A small network was shown many inputs. Here are its activations along a few directions, one row for each input.
In each table, some parts of the input vary, and every possible input appears once, in random order.
A made-up example of a description, with smaller parts first: one of 6 places along a line, together with either a single point or one of 11 places along a line or (one of 2 separate values, together with one of 8 places around a ring).
Shared parts are said once, and a part with two or three values counts as separate values.

Other details of the inputs vary at random and push rows far along two fixed directions, the same in every table; ignore that.

Rows:
x1: [ 20   2 -34  53  31  40 -33 -56   0 -12  55  16]
x2: [-33  -4 -21 -16 -11  24  25  19  18  12   7  16]
x3: [ 42 -11  37  46  36 -15 -49 -81 -49 -15  32 -16]
x4: [ 13  20  -3  28   1  20 -14 -14  -2 -11  -9  -1]
x5: [  2  21  -8  28   8  25  -2 -24  -5 -14   2  -1]
x6: [ -2 -30  55 -30   3 -57   8  -1 -44   5 -11 -15]
x7: [ 16   9  -6  10   8  24 -30 -13  -3 -28   5  19]
x8: [-24   5 -11 -19 -15  34   9  27   2  -9 -20  24]
x9: [ 51  -8  60  46  24 -29 -65 -81 -45   4   4 -38]
x10: [-20   8 -23  -8 -19   3  34  25  21  15   0  -4]
x11: [ 13  -8  58 -20 -10 -55   2   7 -28  20 -35 -33]
x12: [-19   1 -11 -15  -1   7  35  26   1 -19 -12  15]
x13: [ 15 -22  40 -31  -6 -69 -10  14  -6  25 -10 -28]
x14: [-22   7 -11 -18 -15  33  12  25   5  -9 -23  22]
x15: [  2  -2 -37  29  16  25  -3 -20  14 -10  31  11]
x16: [ 11 -28  43 -22  -2 -86  16   2 -22  32  -2 -41]
x17: [-27  -1 -24 -13 -11  21  29  20  22  11   3   9]
x18: [ 22  10 -28  61  16  46 -48 -54  15  -4  31   4]
x19: [-20  -5 -16 -18 -15  14  13  27  23  16 -10   8]
x20: [-26 -15 -22 -22  -2   5  25  25   8   6  13  21]
x21: [ 22  38 -27  74  18  53 -23 -54   2 -29  25   5]
x22: [  7 -31  47 -41  -1 -59 -18  10 -14  28  -4 -12]
x23: [-24   9  -4 -15  -9  19  32  22   2  -7 -17   9]
x24: [-14   6 -25  -8 -22  12  17  30  27  14 -10   3]
x25: [ -5   8  -9 -26  -6  11  10  35  12 -19 -23  17]
x26: [ 17  22 -41  68  19  48 -29 -61  16  -8  41   1]
x27: [ 34  21 -22  46  24  55 -56 -47  -3 -40  27  23]
x28: [  5 -15  54 -27  -6 -41  -2   3 -27  17 -34 -23]
x29: [ 28  13 -42  67  23  26 -23 -54  12 -16  45   2]
x30: [ 66   2  25  49  22 -42 -63 -68 -10   8  28 -36]
x31: [-21   4 -20  -9 -19   6  34  24  21  14   1  -3]
x32: [ -4  18 -18 -16  -8  14  12  40  17 -23 -21  17]
x33: [-10  23 -14  -6 -16  17  22  33  11  -6 -29   6]
x34: [-20  22 -14  -3 -13  21  37  28   9 -10 -15   7]
x35: [ 46 -10  65   2  18 -66 -44 -39 -38   3 -12 -38]
x36: [  7 -21  64 -22   3 -80  15   3 -39   9 -19 -34]
x37: [ 16  23 -21  60  18  59 -32 -62 -10 -27  30  15]
x38: [ 24  -4  53 -28  -3 -67  -4  15 -22   6 -30 -28]
x39: [  1  19 -15 -16  -9   9  15  40  17 -21 -23  13]
x40: [ -9   0 -28 -23  -7  12   7  34  32  -1  -3  18]
x41: [-34  -7 -16 -21  -7  26  20  21  10  16  12  16]
x42: [ -2   7 -28 -17 -13   2  11  38  33   0  -4   9]
x43: [ 17  27 -25  66  21  61 -28 -58  -2 -31  26   8]
x44: [-22  -3 -37 -11  -2   5  32  25  20   0   6  11]
x45: [-19  26 -16  -1 -12  18  37  29   8  -9 -15   6]
x46: [ 38  -6  51  44  26 -10 -53 -86 -52   0  26 -26]
x47: [-20 -11 -25 -17  -1   1  32  24  16   4   6  11]
x48: [-14  -3 -25 -26  -8  15   3  33  28   0   2  26]
x49: [ 13   5 -30  31   9   4   4 -18  13  -5  26  -2]
x50: [  0 -25  64 -36  -6 -39 -12   1 -41  20 -25 -19]
x51: [  0 -28  57 -25 -11 -74  10  -3 -23  43  -7 -45]
x52: [ 28 -11  49  18  22 -55 -17 -43 -41  -3   1 -31]
x53: [-13  17 -19  -3  -4   3  40  32   7 -20 -12  10]
x54: [-17  15 -13 -13 -12  22  16  28   8  -7 -29  10]
x55: [ 15  14 -36  67  20  54 -32 -60  14  -9  44   5]
x56: [-33  -8 -13 -20 -11  16  21  21  11  16   8  15]
x57: [-12  -4 -24 -24  -7  10   3  36  28  -1  -1  16]
x58: [-23  -1 -14 -17  -2  15  30  23  -1 -21  -7  23]
x59: [-21   0 -21 -16 -15  10  12  27  23  16 -12   4]
x60: [  0 -27  54 -25   6 -60  11   2 -38   4 -15 -23]
x61: [-26  -4 -21 -17 -15  25   9  25  22  13  -4  19]
x62: [  6 -15  36 -19 -17 -56   1   8  -7  38 -16 -35]
x63: [ 14 -20  57 -36   0 -57 -14  11 -27   4 -27 -22]
x64: [-29   7  -7 -17 -11  27  27  19  -1  -9 -11  17]
x65: [ 26 -34  47   8  21 -61 -24 -50 -33  23  24 -29]
x66: [-14  14 -21  -3  -4   9  40  32   9 -22 -10  13]
x67: [-10   4 -32 -21  -8   8   6  35  32  -1  -4  14]
x68: [-27  -7 -19 -22 -12  31   5  27  16  16   1  22]
x69: [-18   1 -19 -12 -20   8  14  30  24  15 -10   3]
x70: [-10   4  -7 -30  -8  13   5  33   7 -20 -19  23]
x71: [ 32  13 -36  49  28  51 -59 -49  16 -16  46  24]
x72: [ -7 -31  44 -31 -10 -42 -11   4 -17  39  -9 -16]
Each input here is: one of 2 separate values, together with one of 4 places along a line, together with one of 9 places along a line.
The inputs of x6 and x20 match in every part but the choice among 2 separate values. If x46 is changed in the same way as x6 into x20, which row does it become?
> x41
Start at x70 and move only the place on the line of 4, one step at a time. The first step leads to x14. Which rows follow, in order?
> x64, x58
Start at x10 and move only the place on the line of 9, one step at a time. The first step leads to x31. Which rows follow, in order?
> x51, x26, x17, x55, x2, x56, x41
Start at x63 and move only the place on the line of 4, one step at a time. The first step leads to x9. Which rows follow, in order?
> x43, x60
Which other rows does x36 become when the choice among 2 separate values takes its other values? List them by row number.
> x29
Which other rows does x27 become when the choice among 2 separate values takes its other values? List them by row number.
> x71

Rows:
x73: [ 34  20  11  27  10   0 -23 -22  -9 -24 -12  -4]
x74: [ 49  -2  51  17  14 -35 -52 -42 -31  -2  -7 -28]
x75: [  6   8 -54  58  10  53 -15 -46  23   2  56  13]
x76: [ 34   4 -10  41  12  -6 -42 -41  21  17  27 -19]
x77: [ 25  -8  52  33  21 -34 -21 -63 -53  -3   4 -33]
x78: [  3 -28  34 -43 -22 -73   5  28   5  45 -10 -29]
x79: [-22  -2 -40 -31 -16   5  22  58  41  14  -5  20]
x80: [-59 -19  11 -70 -27  -4  57  69  -5  10 -37  18]
x81: [-17  -1  24 -56 -22 -34  37  66  -9  -5 -56  -6]
x82: [ -5  38 -70  26  -3  89 -10  14  41 -43  -4  47]
x83: [  1 -32  33 -52 -11 -72   4  29   3  32 -14 -26]
x84: [  6   6  18  26  14   8  -8 -34 -26 -16  12  -3]
x85: [-54  10 -43 -32 -18  61  51  59  18 -18 -15  42]
x86: [ 14  -9  67 -37  -6 -67  -2  21 -30   5 -37 -28]
x87: [-49 -14 -29 -33 -18  10  48  44  30  31   5   8]
x88: [ -4   1  18   1   6   3   3 -16 -24  -6   1   1]
x89: [ -2  26 -33  45  13  59   5 -29   1 -35  15  23]
x90: [-21   7 -70  27   6  62  11  -1  34  -1  40  34]
x91: [ 49   8  46  17  16 -32 -47 -42 -29  -8  -6 -25]
x92: [ 11 -13 -14  35  20   9 -21 -51   2   7  44  -5]
What is each input in this table made of?
> one of 2 separate values, together with either one of 4 places along a line or one of 6 places along a line
The inputs of x81 and x77 match in every part but the choice among 2 separate values. If x76 is changed in the same way as x81 into x77, which row does it become?
> x87
Start at x87 and move only the place on the line of 4, one step at a time. The first step leads to x75. Which rows follow, in order?
> x90, x92

Rows:
x93: [-21   4  -6 -14  -7   5  31  19   1  -5 -13  12]
x94: [ -9   4   7 -28 -11 -12  21  33  12   0 -27  -2]
x95: [-29  -4 -25 -11  -5   9  33  27  15  12   4  12]
x96: [ -1 -14  55 -47 -15 -73  13  29 -22  20 -30 -26]
x97: [ 20   9  22  27  14   1 -14 -40 -21  -1  14 -18]
x98: [-14  17 -37  26   4  46  11  -3  12 -24   4  17]
x99: [-16 -31  50 -39 -24 -60  21  10 -18  48 -14 -37]
x100: [ 31 -14  35  32  17 -31 -24 -52 -38   1   7 -26]
x101: [  6   3  -9  18   8  22 -22 -17  -3 -15   4  13]
x102: [  4   4   0  27  11  15  -4 -25  -6 -11   3  -8]
x103: [ 21 -15  20  21  12 -13 -40 -41 -10  23  21 -16]
x104: [ -7   3 -27  11 -11  40 -14 -10  23   9  15  11]
x105: [ 28 -19  29  24  21 -43 -22 -56 -26   6  33 -27]
x106: [  1  24 -48  20   2  43   0   6  22 -25  -5  18]
x107: [ 37 -10  11  18  17 -34 -27 -38  -5  -4  26 -20]
x108: [-36 -23 -12 -68 -17  -9  40  62  17   4  -7  19]
x109: [-15   8 -11 -28 -15  -2  28  42  16  -5 -25  13]
x110: [  6  -6  -6  15   1  15 -25 -24   8  16  17   1]
x111: [-28   4 -24 -15  -8  27  36  28   9  -9 -19  11]
x112: [  0  15 -46  20   5  28  -1   7  31  -3  15  15]
x113: [ -5  14 -13 -17 -15  10  21  41  11  -7 -11  13]
x114: [ -5   1 -40   8  10  35  -6   0  21 -11  26  26]
x115: [-38 -13  -7 -60 -21   0  35  62   3   3 -36  20]
x116: [ -4   1 -40   5   7  34  -6  -3  21 -16  27  26]
x117: [ 15  25 -19  17   1  20  -7  -2   7 -13   5  10]
x118: [  8  16 -32  25   0  30  -4   5  18 -25  -1  15]
x119: [ -3 -26  44 -42 -23 -68   8  22  -7  46 -21 -36]
x120: [  5  33 -37  17   0  42   0   9  20 -20   5  18]
x121: [ -7  -4 -15 -16   0 -15  15  29  18   9  -1   3]
x122: [-33 -25   4 -60 -10 -25  31  57   8  22 -13  11]
x123: [ -3 -26  63 -55 -14 -57   8  30 -33  24 -22 -16]
x124: [ 18   3  22  18  13  -2 -36 -36 -18  -5  11  -7]
x125: [-21  22 -29 -17 -15  23  25  44  25 -15 -15  18]
x126: [  5  34 -38  17   0  49   2  10  25 -21   4  16]
x127: [  8 -23  52 -24  -2 -43  -9  -2 -25  12 -14 -11]
x128: [ -1   0 -27  22  13  15   6 -16   9  -7  29   8]
x129: [  6   9   3  24  11  14  -1 -28  -4 -10   4  -4]
x130: [ -2   1 -27  24  15  16   5 -14   9  -1  26   9]
x131: [ -1  -6   8   3   3 -12   7 -11 -19   0  -9  -7]
x132: [ 23   7  -1  21  10   1 -20 -22  -1  -9  -6 -12]
x133: [ -7   5 -16 -17 -10  -1  16  30   8  -7 -24   7]
x134: [ 18   0  16  14  12   0 -28 -32 -13  -5   4   3]
x135: [ 16   4  19  30  15  -6 -14 -44 -18  -5   9 -12]
x136: [ -3 -21  34 -44 -16 -56  21  40 -15  13 -37 -17]
x137: [  9 -27  52 -25   3 -50 -17  -9 -35  16 -20 -24]
x138: [  4  20 -16  24   5  29   3 -16  -6 -12  14  10]
x139: [ 23  14  15  21   8  -7 -23 -25  -3  -8   3 -17]
x140: [  0  -8   7 -10   4   6 -10  -3  -7  -2 -13  -1]
x141: [ 25  -1  45  29  17 -27 -25 -55 -32   3  12 -33]
x142: [-38   0   8 -51 -21  -8  52  57  -4   9 -23   4]
x143: [-19  -3 -28 -31  -9  -5  32  49  28   1  -3  13]
x144: [  5  -5  -3  28  11  -2  -8 -29  -1  13  22  -8]
x145: [-30   4  -4 -52 -22 -10  44  66  19   1 -38  11]
x146: [ 22 -15  18  20  19 -18 -38 -40 -12  18  23 -11]
x147: [ -2  21 -27  10   2  50 -10   1   9 -17  10  24]
x148: [ 26  -3   6  28  12 -20 -29 -30   4  15  16 -18]
x149: [  9  -9   0  17  11   3 -27 -24   3  14  20   1]
x150: [  4  11 -10  14   9  34 -16 -18   8 -15   3  14]
x151: [-32  -9 -19 -33 -24  18  18  38  23  21  -7  14]
x152: [ -1  20 -24  23   1  40  11  -3   2 -17  15  17]
x153: [  8 -21  57 -12   0 -56   7 -12 -34  14 -11 -25]
x154: [  5  26 -32  22  -3  34  -2   8  19 -25   6  18]
x155: [ 11  13  -6  12   6  25 -20 -15  -7  -9  11  14]
x156: [ -5 -12  -2 -32  -7 -31  19  29  11   5  -1  -3]
x157: [ 28   1  33  16  15  -4 -38 -40 -23   2  11 -15]
x158: [ 13   8  19  30  13  -6 -17 -41 -21  -6  14 -15]
x159: [  2  12  -9  11   4  24 -18 -11  -1 -14   9  16]
x160: [ -7  11 -32  29   2  41  10  -2   8 -24   7  18]
x161: [  2 -15  54 -26   0 -38 -13  -3 -25  13 -12 -21]
x162: [ 33  -7  22  27   6 -32 -36 -44  -4  24  14 -31]
x163: [-31  -3  -8 -24 -13   2  39  37   1  -4 -21  10]
x164: [ 16   0  18  14  13   1 -29 -32 -11  -5   4  -1]
x165: [ -5  10 -25  22   7  29   6 -13   0 -16   1   8]
x166: [-27  10 -12 -14 -11  12  32  27   2  -7  -7  13]
x167: [ 17   0  19  16   7   0 -30 -26 -16  -8  12   0]
x168: [-16   3 -27 -13 -14   6  17  35  29  14  -5   5]
x169: [-10  -6  -2   6  -9   0   7 -10   2  23   9 -11]
x170: [ -6   4 -24  26  -1  25   1 -19  13  11  20   2]
x171: [ 16 -34  80 -23   7 -67 -25 -20 -41  22 -20 -39]
x172: [  1   4 -21  17   3  38 -13  -2   7 -21   4  22]
x173: [-21   6 -15 -27 -14   9  28  49  22  -8 -29   6]
x174: [ -9   4 -26  25   2  24   4 -12  12   9  20   4]
x175: [ 19 -12   5  21  18 -18 -11 -43 -12  -4  34 -13]
x176: [ -4   8 -22  15   6  39 -15  -5   8 -19   2  19]
x177: [ -5  19 -50  19 -17  43   0   4  41   1  10  11]
x178: [-19 -11  22 -49 -18 -40  29  53   0   8 -39 -10]
x179: [ 28  -5  43  32  14 -31 -25 -51 -37   1  16 -26]
x180: [  0 -23  52 -44 -12 -72  13  30 -21  19 -37 -27]
x181: [-20 -14  -1 -36 -13   1  17  39  -2  -2 -24  15]
x182: [ 10  20 -29  22   0  29   0   2  20 -23   0  19]
The inputs of x124 and x125 match in every part but one. If x147 is changed in the same way as x124 into x125, which row does it become?
> x120
The inputs of x162 and x110 match in every part but one. If x177 is changed in the same way as x162 into x110, which row does it become?
> x104
The inputs of x168 and x103 match in every part but one. If x126 is changed in the same way as x168 into x103, which row does it become?
> x157
What is each input in this table made of?
> one of 3 separate values, together with either one of 10 places along a line or (one of 4 places along a line, together with one of 5 places along a line)
Which other rows does x179 become when the place on the line of 4 takes its other values? List them by row number.
> x141, x158, x166
Which other rows does x178 become when the place on the line of 4 takes its other values? List them by row number.
> x118, x173, x180
Which other rows does x175 become when the place on the line of 10 takes its other values? List them by row number.
> x95, x99, x105, x128, x130, x144, x169, x170, x174
Which other rows does x166 become when the choice among 3 separate values takes its other values? List them by row number.
> x96, x159
